These are the activations of a small neural network, seen along a few directions. Each row is one input.
In each table, some parts of the input vary, and every possible input appears once, in random order.
A made-up example of a description, with smaller parts first: ring(5) and (point or line(11) or (values(3) and line(4))).
Shared parts are said once, and a part with two or three values counts as separate values.
In the rows, 128 means zero.

Other details of the inputs shift rows strongly along two fixed directions, in all tables alike. That doesn't count.

A family of inputs:
x1: [104  85  40  92 186 132 223 132 135 141 149 154]
x2: [141 116 110 121 130  64 170 135 180 188 150 133]
x3: [148 169 198 168  73 131  30 122 117 115 109 107]
x4: [135 149 157 138 108  93  99 124 147 135 126 128]
x5: [141 153 179 127 100  50 119 127 179 183 128 137]
x6: [106 113 100 117 158 162 149 121 107 103 121 140]
x7: [112  77  42 101 175 140 224 136 129 158 147 142]
x8: [124 114 110 120 144 141 157 129 127 138 123 138]
x9: [122 122 118 127 136 141 136 123 126 106 126 138]
x10: [141 154 180 129  99  50 122 125 178 181 128 135]
x11: [121 118 103 125 148 125 148 130 122 144 123 126]
x12: [161 130 165 130  91  53 149 132 203 191 142 141]
x13: [131 113 113 112 137 111 173 131 147 165 130 144]
x14: [106 114  69 143 166 212 105 120  61  55 124 106]
x15: [136 161 174 154 102 141  60 121 108 111 105 112]
x16: [105 138 127 145 144 183  77 115  74  65 105 115]
x17: [124 124 109 149 137 161 100 123 102  90 124 110]
x18: [129 118 104 138 137 135 124 125 121 118 132 116]
x19: [126 149 146 163 112 183  52 119  76  79 109 102]
x20: [141 137 146 125 117  68 143 134 169 191 130 134]
x21: [132 119 110 131 132 151 133 124 123 113 134 129]
x22: [124 115 105 122 148 101 166 134 145 167 128 130]
x23: [ 91 108  56 131 181 207 123 118  56  48 119 116]
x24: [136 129 146 106 120  61 178 128 186 192 139 155]
x25: [146 141 163 140  94 120 109 126 142 146 126 129]
x26: [150 161 195 141  80  97  85 120 156 129 121 136]
x27: [137 178 213 162  80 134  18 111 107  87  97 112]
x28: [135 149 157 140 108  95 102 123 145 132 125 125]
x29: [103  91  77  54 183 154 211 185  87  95 180  99]
x30: [148 125 151 129 100  79 153 134 177 186 136 139]
x31: [126  99  85 117 147  79 200 139 166 196 146 132]
x32: [ 90 107  69 119 180 224 132 115  55  51 114 132]
x33: [110 110  73 135 162 226 110 120  64  51 124 122]
x34: [134 148 170 126 107 111 108 121 144 136 121 143]
x35: [143 123 139 111 114  55 177 130 192 184 142 152]
x36: [135 145 158 143 109  94 102 124 147 130 122 125]
x37: [107  82  40  90 190 136 237 136 132 165 144 150]
x38: [135 117 154  54 123 118 188 183 134 123 175 115]
x39: [119 137 128 139 135 205  82 120  72  73 106 125]
x40: [152 171 211 167  64 157  22 118 109  97 105 117]
x41: [159 162 204 162  67 137  39 116 129  97 113 118]
x42: [114 109  83 134 151 158 138 128  98 118 128 116]
Each input here is: values(2) and (point or (line(4) and ring(5))).
- Changing only the values(2) part turns x17 into x12. The same change can be made to x36. Which row results? => x9
- A walk changes only the ring(5) part. It starts at x21 and steps to x25. List the rest of the walk in order. => x37, x24, x26
- Change only the line(4) part in x23. List by row number the other rows that result. => x4, x28, x36
- Change only the values(2) part in x25. List by row number the other rows that result. => x19

A family of inputs:
x43: [ 88 101  36 128 195 188 162  98  89  95 111 154]
x44: [112 154 145 132 133 172  69 130  70  75 115 105]
x45: [115 141 144 145 130 163  91 112  94 100  94 129]
x46: [132 142 168 119 111 174  90 136  98  64 126 122]
x47: [148 131 129 149 109  57 137 114 192 187 135 139]
x48: [120 149 170 115 119 173  88 131  89  55 119 125]
x49: [139 111 118  94 130  82 201 148 172 204 154 142]
x50: [114  81  46 114 177 104 219 137 147 177 146 128]
x51: [105 120  69 160 163 196  91 102  76  64 109 123]
x52: [ 98  89  35  95 196 161 198 147  93 126 150 119]
x53: [146 145 155 164  97 126  85 101 148 134 111 143]
x54: [140 151 189 117  96  96  99 142 143 110 141 116]
x55: [138 143 170 111 106  90 135 139 155 175 133 138]
x56: [126 131 135 154 122 186  87 117  89  92 103 119]
x57: [135 161 182 136 100 119  70 136 117 122 124 109]
x58: [149 135 154 117 105  64 147 148 172 190 151 119]
x59: [109  85  61  91 171 205 185 145  83  72 151 128]
x60: [123 140 163 113 118 169  99 135  98  68 127 126]
x61: [138 138 152 131 106 170  95 136  99 110 126 118]
x62: [126 108 113 113 140  71 198 130 176 205 129 151]
x63: [124 109 104 118 145  56 190 134 175 201 137 134]
x64: [133 119 123  98 134  97 180 145 155 183 143 140]
x65: [103 109  82 140 166 215 120 117  63  75 102 124]
x66: [134 139 158 127 111 163  84 140  98  61 138 102]
x67: [136 144 173 102 110  66 139 145 163 138 146 126]
x68: [104  76  47  77 187 181 222 148 102  97 159 136]
x69: [141 133 149 142 111  74 126 130 162 173 122 121]
x70: [129 142 157 126 117 166  78 139  91  53 131 104]
x71: [ 99  90  39 140 181 212 142 127  59  76 123 106]
x72: [155 143 183 124  83 105 100 147 145 112 148 109]
x73: [138 151 162 157 100 108  88  99 154 143 106 150]
x74: [131 153 170 149 108  91  90 120 138 142 107 118]
x75: [137 137 134 147 116  58 128 110 183 179 127 143]
x76: [105  97  43 116 183  79 210 113 164 178 138 154]
x77: [134 164 191 124  99 121  87 130 123 132 115 129]
x78: [119  78  53 111 167 126 223 135 143 177 139 142]
x79: [151 130 136 151 100  93 129 109 176 172 125 151]
x80: [151 149 172 136  88 108  91 143 135 143 138 107]
x81: [145 152 162 164  97 122  76  99 146 131 104 145]
x82: [149 147 150 173  91 114  70 107 146 128 118 124]
- Changing only one part turns x78 into x56. The same change can be made to x80. Which row results? => x58
- Changing only one part turns x77 into x49. The same change can be made to x76. Which row results? => x47
- What is each input in this table made of? => values(2) and line(4) and line(5)
- Change only the values(2) part in x53. List by row number the other rows that result. => x47
- Change only the line(4) part in x57. List by row number the other rows that result. => x54, x63, x75

A family of inputs:
x83: [147 135 172 121  91  42 147 151 176 198 144 120]
x84: [126 158 168 162 115 152  55 109 110  98  98 130]
x85: [119  97  71 111 163 152 162 143 111 118 155 120]
x86: [142 157 210  99  89 183  98 136 105  79 118 144]
x87: [132 153 174 146 106 144  58 142  98  88 113  99]
x88: [106 108  79 129 168 144 159 123 118 129 113 143]
x89: [120 111  70 106 158 150 166 147 106 129 147 115]
x90: [144 142 158 127  94  42 144 118 192 215 129 153]
x91: [104 114 125  63 162 172 184 147 110  90 134 158]
x92: [142 145 162 168  98 160  59 110 112  95  99 133]
x93: [140 150 172 145 105 142  62 130  98  80 115  96]
x94: [119 106  70 126 155 154 151 114 122 127 128 149]
x95: [156 143 150 128  96  50 152 122 199 217 129 154]
x96: [136 149 162 160 109 145  66 102 111  93  93 127]
x97: [129 155 168 140 112 142  58 138 103  93 123 102]
x98: [112  96  77 115 155 141 170 141 114 111 144 111]
x99: [134 157 166 161 111 150  60  98 111  90  98 125]
x100: [118 103  77 134 160 157 155 115 123 127 129 148]
x101: [145 136 169 118  99  40 152 147 182 204 154 122]
x102: [110 102  86 110 166 143 157 147 107 116 133 109]
x103: [129 152 163 165 100 157  61  99 117  87 102 126]
x104: [148 131 172 119  92  45 145 146 177 196 142 116]
x105: [125 127 120 141 127 108 144 113 154 146 128 146]
x106: [142 159 170 147  98 157  58 136  98  96 125 100]
x107: [122  94  76 116 157 148 167 148 111 119 147 118]
x108: [161 131 170 122  93  53 141 143 193 189 152 120]
x109: [110 107  69 108 156 139 166 141 114 113 153 116]
x110: [112 113 117  62 162 163 196 140 111  87 141 161]
x111: [137 154 170 143 110 140  67 127 104  85 122  96]
x112: [130 158 156 160  96 152  56 102 114  89 105 132]
x113: [121  98  77 115 163 150 165 144 114 120 155 119]
x114: [142 140 163 165  98 163  58 105 114  94  98 130]
x115: [133 130 130 121 135  97 141 140 137 137 146 115]
x116: [130 158 176 146 111 146  55 137 100  89 121  99]
x117: [103 108  80 130 163 150 160 114 110 135 125 143]
x118: [142 155 172 147  99 160  63 133 101  95 120  94]
x119: [114 111  78 109 168 137 159 139 106 112 148 115]
x120: [146 134 164 132 105  43 145 123 200 204 116 148]
x121: [123 120 120 135 127 105 150 119 141 165 118 145]
x122: [161 132 165 119  93  51 154 150 185 200 143 117]
x123: [133 151 170 149  97 149  63 127 107  79 126  95]
x124: [119 110  81 116 161 156 165 146 104 125 147 112]
x125: [104 106  80 127 162 152 161 110 113 135 121 138]
x126: [119 104  77 131 157 158 163 117 117 134 114 139]
x127: [120 104  77 115 157 151 172 151 104 127 140 113]
x128: [140 149 160 163 102 162  53 105 114  96 108 135]
x129: [142 139 162 131  98  44 144 118 192 214 131 153]
x130: [138 157 158 161 104 161  63 108 110 108 103 131]
x131: [109 103  76 116 161 141 171 142 115 113 154 116]
x132: [107 108  86 109 170 145 157 143 110 117 139 108]
x133: [156 140 170 122  98  36 145 147 181 183 143 121]
x134: [127 156 168 159 113 154  56 105 113  97  94 125]
x135: [110 101  76 132 154 147 163 112 124 119 119 141]
x136: [133 125 117 134 132 121 150 115 151 163 120 140]
x137: [108 110 119  69 147 173 191 141 115  80 145 161]
x138: [115 109  72 131 166 159 168 118 117 137 125 143]
x139: [144 147 209 100  89 179  93 134 112  69 125 151]
x140: [105 106  71 103 161 144 164 143  98 126 148 115]
x141: [142 140 157 128 111  39 147 123 202 210 128 155]
x142: [128 153 157 162 101 151  63 103 117  92 109 133]
x143: [142 108 123 120 124 108 148 144 145 145 144 116]
x144: [132 152 164 146  98 143  64 131 107  84 132 103]
x145: [150 141 160 133 109  34 154 117 202 204 131 154]
x146: [151 135 167 126  88  41 148 149 189 182 148 122]
x147: [121 102  72 109 156 152 155 143 109 115 152 118]
x148: [114 111  69 103 168 136 164 140 105 113 148 116]
x149: [105 114  72 120 168 143 153 118 119 131 119 145]
x150: [103 106 119  63 155 175 197 142 102 103 141 157]
x151: [129 154 172 144 100 149  56 133  91  95 126 100]
x152: [112 115  69 121 166 140 156 111 116 122 123 145]
x153: [157 136 158 137  95  49 159 127 199 217 123 152]
x154: [107 101  82 129 157 149 159 114 111 133 115 139]
x155: [112 114  76 126 168 141 155 111 118 122 125 145]
x156: [129 158 163 136 109 145  55 138  99  90 121 101]
x157: [153 140 163 136 101  37 148 120 196 198 121 152]
x158: [108 103  71 133 156 143 170 118 125 124 123 146]
x159: [118 100  76 131 160 159 157 111 126 126 125 143]
x160: [129 149 173 143 102 148  66 130  97  98 123  95]
- Changing only one part turns x120 into x96. The same change can be made to x102. Which row results? => x93
- Changing only one part turns x100 into x84. The same change can be made to x107. Which row results? => x87
- What is each input in this table made of? => ring(6) and (point or (values(2) and line(6)))
- Change only the line(6) part in x113. List by row number the other rows that result. => x85, x107, x108, x143, x147
- Change only the values(2) part in x125. List by row number the other rows that result. => x160
- Change only the line(6) part in x124. List by row number the other rows that result. => x89, x106, x118, x122, x127
- Change only the ring(6) part in x92. List by row number the other rows that result. => x88, x121, x153, x157, x158
- Which other rows agree with x144 in the ring(6) part? List them by row number. => x98, x103, x105, x109, x112, x123, x131, x135, x137, x142, x146, x158
